These are the activations of a small neural network, seen along a few directions. Each row is one input.
Each table varies a few parts of the input and shows all the possible inputs, shuffled.
Descriptions start from the smaller parts, as in this example, which fits no table here: ring(8) and (point or ring(11) or (values(2) and line(6))).
Shared parts are said once, and a part with two or three values counts as separate values.
In the rows, zero is written as 128.

Other details of the inputs shift rows strongly along two fixed directions, in all tables alike. That doesn't count.

Table:
row 1: [133 126 113 144 134 135 119 132 132 133 134 154 121 129 133 139]
row 2: [130 121 111 141 135 131 123 133 127 134 133 155 124 131 136 139]
row 3: [121 120  96 125 134 133 119 118 137 139 129 157 127 148 114 134]
row 4: [120 126 113 132 115 135 127 136 134 119 127 133 124 137 133 157]
row 5: [128 122 117 141 129 133 125 137 127 129 129 156 131 138 132 140]
row 6: [133 131 143 113 134 138 132 113 131 132 134 122 144  90 126  91]
row 7: [122 122 109 134 113 134 121 134 134 124 130 129 124 135 131 159]
row 8: [136 136 119 143 133 131 126 135 122 132 146 135 112 149 127 140]
row 9: [129 129 146 111 129 137 139 117 124 129 129 123 154  99 125  90]
row 10: [127 122 116 144 132 132 132 136 131 129 128 152 132 139 131 143]
row 11: [132 130 120 139 134 125 130 139 119 134 148 138 111 147 132 140]
row 12: [118 123 111 131 119 135 116 137 135 131 133 134 117 131 142 151]
row 13: [139 125 125 141 126 125 135 134 123 132 141 134 117 152 129 146]
row 14: [121 125 111 132 121 139 113 137 141 133 134 132 115 130 139 151]
row 15: [125 119 147 118 131 138 146 113 135 122 138 117 164 107 121  99]
row 16: [139 128 157 108 125 132 153 110 123 127 144 100 148 116 123  94]
row 17: [118 124 109 132 118 133 117 134 133 128 132 133 120 133 141 152]
row 18: [128 124 115 144 131 132 131 136 130 131 128 153 130 136 132 142]
row 19: [132 131 126 139 125 125 130 142 123 132 146 142 115 150 130 139]
row 20: [129 124 115 144 131 132 131 137 129 133 129 153 128 134 133 142]
row 21: [122 120 113 133 113 133 123 131 135 117 130 130 126 137 128 160]
row 22: [121 121 112 128 130 140 130 111 126 139 133 144 103 164 117 134]
row 23: [135 139 156 108 129 126 152 119 121 131 141 100 141 108 121  87]
row 24: [137 126 128 137 128 126 140 137 127 129 139 139 116 155 133 144]
row 25: [143 139 161 144 167  44  89 148 112 130  20  99  71 141 103 129]
row 26: [121 124 141 104 112 140 141 109 135 111 137 100 154 103 121 114]
row 27: [133 130 127 138 125 124 131 141 123 130 143 142 116 153 130 140]
row 28: [119 125 114 130 114 139 118 141 133 127 129 136 120 135 137 152]
row 29: [122 127 137 104 110 141 139 111 133 118 137  98 154 101 124 111]
row 30: [134 128 129 137 126 125 132 139 124 129 142 143 117 155 132 141]
row 31: [120 127 111 132 115 136 126 137 134 122 127 133 123 136 134 156]
row 32: [138 142 153 110 133 133 142 110 119 128 141  96 143 111 119  85]
row 33: [129 119 116 148 131 130 129 133 132 130 130 148 133 137 129 145]
row 34: [119 130 135 103 114 139 134 111 130 123 137 101 150 100 134 104]
row 35: [134 127 111 145 133 134 120 131 132 132 132 153 125 132 133 139]
row 36: [136 138 156 107 128 128 154 117 121 129 142 100 144 111 122  88]
row 37: [130 121 110 142 134 130 124 132 126 132 132 154 127 134 136 138]
row 38: [129 121 113 140 135 132 122 135 127 135 134 156 120 127 137 139]
row 39: [123 133 135 105 116 142 129 111 137 124 137  98 148  99 132 104]
row 40: [130 129 146 111 129 137 138 118 124 131 130 124 152  96 126  90]
row 41: [124 134 134 105 114 141 130 109 135 121 136  98 151 101 131 105]
row 42: [120 133 138 102 113 144 141 117 132 123 132 101 150  99 129 107]
row 43: [130 130 121 139 135 126 128 141 120 135 149 139 109 143 131 140]
row 44: [120 131 140 102 111 143 135 116 129 119 132 104 152 103 129 105]
row 45: [110 130 106 124 120 126 113 109 139 135 131 139 128 144 127 158]
row 46: [127 121 118 142 130 133 126 136 128 127 128 156 133 141 131 140]
row 47: [120 125 115 132 115 135 128 135 135 115 127 134 124 138 132 158]
row 48: [137 146 158 145 174  54  79 153 114 131  31 103  64 134 101 126]
row 49: [119 126 113 130 113 137 119 139 132 124 128 136 123 137 137 152]
row 50: [134 128 120 137 133 126 132 134 119 132 144 137 115 153 134 141]
row 51: [119 125 114 131 113 136 120 136 131 118 127 136 125 140 134 154]
row 52: [139 125 160 107 126 133 153 110 125 125 143 102 148 118 124  96]
row 53: [126 126 146 114 131 138 148 114 131 124 133 119 161 105 124  94]
row 54: [127 122 145 118 130 138 146 112 132 125 137 116 163 104 122  97]
row 55: [136 135 157 106 128 129 156 115 122 128 141 101 145 114 123  89]
row 56: [138 149 189 109 175  46  99 127 106 127  21  66  96 103  99  72]
row 57: [130 120 114 148 131 131 128 134 130 132 130 149 131 135 129 144]
row 58: [135 144 164 140 165  47  85 155 113 130  28 108  70 137 104 122]
row 59: [133 127 110 146 133 133 121 129 132 130 131 152 127 135 132 139]
row 60: [119 130 135 104 113 138 135 109 130 120 137 101 152 102 133 105]
row 61: [122 126 110 133 119 137 113 135 140 130 132 131 118 132 139 152]
row 62: [129 121 110 143 134 129 124 131 127 130 131 153 129 137 135 138]
row 63: [134 135 120 143 133 132 125 138 123 133 149 136 110 145 126 140]
Description of these inputs: values(3) and (point or (line(4) and line(5))).
- Changing only the values(3) part turns row 36 into row 18. The same change can be made to row 32. Which row results? => row 59
- Changing only the values(3) part turns row 24 into row 53. The same change can be made to row 25. Which row results? => row 57
- Change only the values(3) part in row 6. List by row number the other rows that result. => row 14, row 48
- A walk changes only the line(5) part. It starts at row 61 and steps to row 17. List the rest of the walk in order. => row 49, row 31, row 29
- Change only the line(5) part in row 9. List by row number the other rows that result. => row 1, row 2, row 18, row 33
- A walk changes only the line(4) part. It starts at row 51 and steps to row 44. List the rest of the walk in order. => row 49, row 28

Table:
row 64: [140 120  96 182 157  86 104 158 113 144  98 178  65 201 121 190]
row 65: [115 111 105 117  85 201 172 117 143 121 195 150 184 111 149 127]
row 66: [123 135 123 107 106 163 141 115 132 126 174 103 144 103 137 116]
row 67: [118 124 154 104 137 108 118 106 136 116  73  98 153  94 114  88]
row 68: [123 136 159  98 123 114 124 108 132 117  96  74 133 108 119  99]
row 69: [151 149 194 117 170  72 119 127 107 135  63  88 115  99 109  57]
row 70: [127 127 145 112 135 117 117 111 127 128  92 110 150  77 128  90]
row 71: [121 129 115 116 104 144 129 118 132 126 150 119 131 144 133 143]
row 72: [142 124 102 175 160  99 111 152 115 150 112 185  63 197 127 177]
row 73: [111 117  80 146 119 154 114 140 140 129 150 178 129 142 140 170]
row 74: [120 113 104 120  96 192 162 110 148 123 207 146 187 109 144 134]
row 75: [123 138 143 106 117 131 130 118 124 119 129  84 138  95 129 101]
row 76: [125 126 103 159 123 115 110 152 134 120 116 134  92 165 133 197]
row 77: [123 113 110 119 100 188 156 114 144 126 199 149 182 101 149 127]
row 78: [142 120 112 167 148 109 122 152 123 134 127 163  91 184 124 171]
row 79: [146 131 134 170 154  80 112 174 107 120  75 157  75 178 115 167]
row 80: [122 120 113 113  91 187 162 112 138 124 213 124 163 116 153 135]
row 81: [122 132 119  97  97 169 147 108 140 126 184 118 150 123 135 123]
row 82: [117 124  86 157 121 125  93 158 135 133 119 157  77 174 131 200]
row 83: [147 140 181 117 154 101 138 125 113 127 107  95 128 103 113  76]
row 84: [142 148 185 110 175  76 118 123 109 140  64  91 110 105 103  53]
row 85: [116 124 116 110 113 157 140 101 138 128 154 134 164 101 126 109]
row 86: [144 144 164 119 153 110 138 121 114 143 125 111 130 105 117  72]
row 87: [118 125  96 151 138 113 100 131 133 128  89 154 114 151 125 168]
row 88: [112 127 131  96  85 158 161 128 129 119 184 113 160 125 148 128]
row 89: [143 122 116 167 139 109 127 156 125 130 135 158 101 176 126 166]
row 90: [123 137 169 104 157  77  91 120 125 123  26  86 127  66 109  71]
- What do these inputs look like to the network? => values(3) and (point or ring(8))
- Changing only the values(3) part turns row 89 into row 74. The same change can be made to row 83. Which row results? => row 77
- Change only the values(3) part in row 65. List by row number the other rows that result. => row 79, row 88
